A small network was trained on invented records. Each row is its activation on one of them, seen along a few directions.
Each row is followed by the record's values for the fields K, H, G, E.
The largest differences between rows may come from other fields.
In the rows, 500 means zero.
Strong random noise was added to every row along 6 fixed directions; ignore it. To show where, here is one row again and again, with new noise each time:
[375 874 654 463 480 403 506 688 502 523 361 694 485 564 384 465 655 507
 427 465 620 398]
[398 293 431 492 719 439 424 396 374 616 438 414 527 315 509 481 372 660
 428 600 396 439]
[396 409 540 598 410 491 614 257 409 640 730 650 497 434 532 415 556 502
 711 303 356 286]
[285 648 563 465 640 392 425 578 531 638 391 595 635 362 371 428 517 634
 507 569 512 435]
[395 589 560 748 563 536 496 519 443 375 857 911 577 523 360 308 556 118
 405 499 684 644]
[485 763 564 338 412 438 631 647 373 572 463 610 522 513 494 531 581 720
 558 386 427 374]
[507 363 498 521 408 538 607 273 295 487 534 558 298 543 618 516 574 495
 501 295 417 196]
[250  88 322 597 620 777 450 108 403 271 774 907 655 301 458 310 544 289
 563 347 583 207]

[458 536 631 601 612 334 411 553 621 654 393 401 453 457 421 430 487 491
 464 722 504 593] => K=k8, H=h1, G=g1, E=e1
[579 541 511 457 554 428 575 631 428 611 649 511 595 417 494 479 377 645
 514 660 366 735] => K=k8, H=h1, G=g2, E=e2
[585 305 509 693 512 541 525 388 494 385 623 557 351 565 522 402 541 183
 408 557 560 514] => K=k3, H=h2, G=g1, E=e1
[511 235 321 482 686 607 348 479 430 328 490 450 601 426 514 514 274 548
 282 625 512 673] => K=k2, H=h2, G=g2, E=e2
[405 482 444 283 539 588 488 540 596 432 303 584 646 364 417 456 596 661
 598 546 514 284] => K=k3, H=h1, G=g1, E=e1
[318 506 548 463 710 418 317 526 546 515  94 469 481 449 397 456 519 639
 317 668 597 339] => K=k6, H=h2, G=g1, E=e2
[230 495 498 407 530 533 360 319 856 693 219 409 571 347 453 521 683 475
 763 426 569 215] => K=k5, H=h1, G=g1, E=e1
[461 715 562 492 506 350 452 662 645 657 458 401 564 486 444 491 507 536
 570 565 487 638] => K=k5, H=h2, G=g1, E=e1
[521 642 604 650 523 403 445 589 364 465 537 541 382 637 478 500 446 427
 264 503 572 651] => K=k4, H=h2, G=g2, E=e2
[583 303 537 715 366 448 475 195 358 539 486 289 159 713 667 571 452 430
 419 302 404 371] => K=k2, H=h2, G=g1, E=e2
[426 811 468 228 564 523 471 719 544 438 273 608 552 451 447 536 680 464
 423 565 703 371] => K=k7, H=h1, G=g2, E=e1
[782 588 469 422 431 523 729 708 466 427 667 477 429 582 567 525 533 399
 525 553 471 685] => K=k7, H=h2, G=g1, E=e1
[520 458 359 382 636 565 422 651 477 359 543 520 682 410 472 490 396 578
 429 613 543 685] => K=k4, H=h2, G=g1, E=e1
[769 505 523 406 380 398 664 499 301 589 333 217  77 652 726 682 517 543
 345 493 352 423] => K=k7, H=h1, G=g2, E=e2
[546 580 498 369 611 502 485 764 517 383 375 564 628 466 410 455 484 628
 390 699 556 608] => K=k6, H=h2, G=g1, E=e1
[518 624 622 591 271 623 617 458 539 251 613 858 355 707 486 390 787 182
 526 312 687 293] => K=k8, H=h2, G=g1, E=e1
[370 660 561 525 551 297 398 514 566 752 351 332 467 488 478 525 488 597
 534 516 454 496] => K=k5, H=h2, G=g1, E=e2
[653 588 577 562 415 393 660 526 407 675 735 481 450 534 594 488 497 440
 584 514 384 609] => K=k6, H=h2, G=g2, E=e1
[466 288 344 391 706 532 456 417 426 562 559 455 642 261 568 481 396 591
 523 638 442 497] => K=k8, H=h2, G=g2, E=e1
[502 774 732 620 362 219 484 506 628 790 230 235 138 690 571 593 596 431
 437 472 460 437] => K=k5, H=h2, G=g2, E=e2
[573 479 423 415 573 539 464 504 318 288 209 449 170 648 602 595 602 353
 155 510 673 308] => K=k7, H=h2, G=g1, E=e2
[477 123 314 486 758 656 324 347 463 224 289 458 340 419 522 477 513 245
 195 679 698 359] => K=k7, H=h1, G=g1, E=e1
[202 462 424 364 702 502 388 475 612 609 377 616 830 223 348 380 495 746
 665 591 472 344] => K=k3, H=h2, G=g1, E=e2
[451 557 609 483 486 485 540 575 598 464 462 670 636 470 384 427 599 575
 568 541 498 455] => K=k6, H=h2, G=g1, E=e1
[595 377 456 567 377 562 534 427 477 439 719 490 554 558 551 487 420 507
 605 377 403 592] => K=k2, H=h2, G=g1, E=e1
[420 820 639 624 405 392 485 582 538 552 589 643 470 646 433 447 599 365
 514 407 599 568] => K=k4, H=h2, G=g1, E=e2
[595 609 605 625 414 410 536 519 305 527 613 495 323 653 537 544 447 488
 374 423 458 594] => K=k4, H=h1, G=g2, E=e2
[374 450 529 497 566 499 357 461 556 454 309 495 501 453 457 483 502 578
 418 495 555 373] => K=k4, H=h2, G=g2, E=e1
[586 452 737 723 290 392 624 309 453 608 539 479 172 663 595 468 603 421
 532 356 395 308] => K=k8, H=h2, G=g2, E=e1
[234 427 417 527 524 494 373 162 598 678 392 428 457 380 579 530 594 371
 676 338 547 164] => K=k5, H=h2, G=g2, E=e2
[270 750 526 552 626 376 328 495 573 684 469 536 569 433 459 476 545 370
 502 525 629 511] => K=k4, H=h2, G=g2, E=e2
[330 718 612 565 481 425 395 636 699 596 543 605 770 443 316 405 472 583
 626 477 510 628] => K=k1, H=h2, G=g2, E=e1
[423 130 271 485 639 706 316 267 361 249 470 519 545 444 519 508 369 523
 356 454 554 395] => K=k2, H=h1, G=g1, E=e2
[317 686 691 582 516 318 427 471 608 692 284 509 409 530 426 431 620 544
 520 523 536 333] => K=k8, H=h2, G=g1, E=e2
[561 554 439 549 507 653 438 640 644 194 556 617 573 615 407 458 515 237
 392 509 722 687] => K=k1, H=h2, G=g1, E=e1
[382 553 625 660 500 452 512 397 640 611 601 627 510 487 396 372 581 391
 655 509 526 460] => K=k8, H=h1, G=g1, E=e2
[497 471 315 362 779 446 386 651 440 614 608 362 774 255 518 528 267 641
 461 735 454 823] => K=k4, H=h2, G=g2, E=e1
[558 703 615 694 497 485 511 631 401 333 680 768 374 697 414 404 580 161
 277 565 717 688] => K=k8, H=h1, G=g1, E=e2
[528 327 386 385 654 447 497 503 489 619 442 306 540 321 555 505 417 640
 538 662 371 518] => K=k7, H=h2, G=g1, E=e1

Which values does each new row have?
[496 667 455 334 377 596 530 538 374 332 434 638 444 618 526 569 615 564
 474 311 578 322] => K=k4, H=h1, G=g1, E=e2
[381 732 683 471 563 352 429 635 474 565 183 534 433 536 408 489 552 705
 335 564 553 378] => K=k8, H=h2, G=g2, E=e2
[475 484 500 652 697 516 487 620 541 441 761 716 732 428 330 318 401 375
 473 708 578 820] => K=k6, H=h2, G=g1, E=e2
[614 417 500 511 570 511 556 573 605 455 459 434 473 489 477 457 498 430
 484 656 505 573] => K=k3, H=h2, G=g1, E=e1
[634 151 385 476 500 738 553 374 373  80 473 627 372 556 578 530 560 353
 313 478 624 358] => K=k8, H=h2, G=g1, E=e1
[500 560 559 420 363 461 524 461 479 533 325 374 473 572 550 592 502 775
 553 352 359 369] => K=k2, H=h2, G=g1, E=e2
[576 639 590 416 439 352 523 620 508 605 336 322 439 559 538 618 510 710
 496 497 397 532] => K=k4, H=h2, G=g1, E=e1
[588 724 661 644 408 438 647 634 431 487 804 721 512 599 433 412 548 364
 506 539 496 742] => K=k8, H=h1, G=g1, E=e2
[299 823 563 522 592 366 410 529 575 677 398 579 454 477 465 475 672 265
 481 528 674 393] => K=k7, H=h2, G=g2, E=e2
[343 915 782 542 315 255 462 592 964 883 252 312 541 546 344 486 634 634
 849 441 431 435] => K=k1, H=h1, G=g1, E=e1
[741 818 525 500 365 431 610 820 438 506 747 463 567 651 539 583 407 430
 480 507 522 928] => K=k2, H=h2, G=g2, E=e1
[425 543 522 417 640 495 422 627 550 428 267 580 551 452 417 459 500 578
 326 681 581 485] => K=k6, H=h2, G=g2, E=e2
[621 434 476 492 462 562 520 528 347 365 602 527 454 542 538 533 430 531
 400 456 479 572] => K=k4, H=h1, G=g2, E=e1
[730 412 616 733 410 371 619 440 320 542 541 344 133 729 624 535 454 362
 342 522 440 582] => K=k6, H=h2, G=g1, E=e2
[265 745 581 564 461 460 380 464 788 564 373 584 502 499 421 455 712 197
 586 435 749 347] => K=k5, H=h2, G=g2, E=e1
[488 352 603 648 378 446 566 292 657 643 477 410 360 493 508 438 591 389
 700 479 422 323] => K=k3, H=h1, G=g1, E=e1
[645 266 328 444 710 647 472 525 338 187 354 471 354 550 543 537 440 382
 154 649 644 513] => K=k3, H=h2, G=g1, E=e2
[549 574 657 579 599 362 428 658 511 527 270 412 353 547 412 484 483 482
 250 713 554 577] => K=k3, H=h1, G=g2, E=e1
[348 404 526 575 489 569 527 326 660 497 524 651 564 435 431 386 592 449
 710 438 550 314] => K=k8, H=h2, G=g1, E=e2
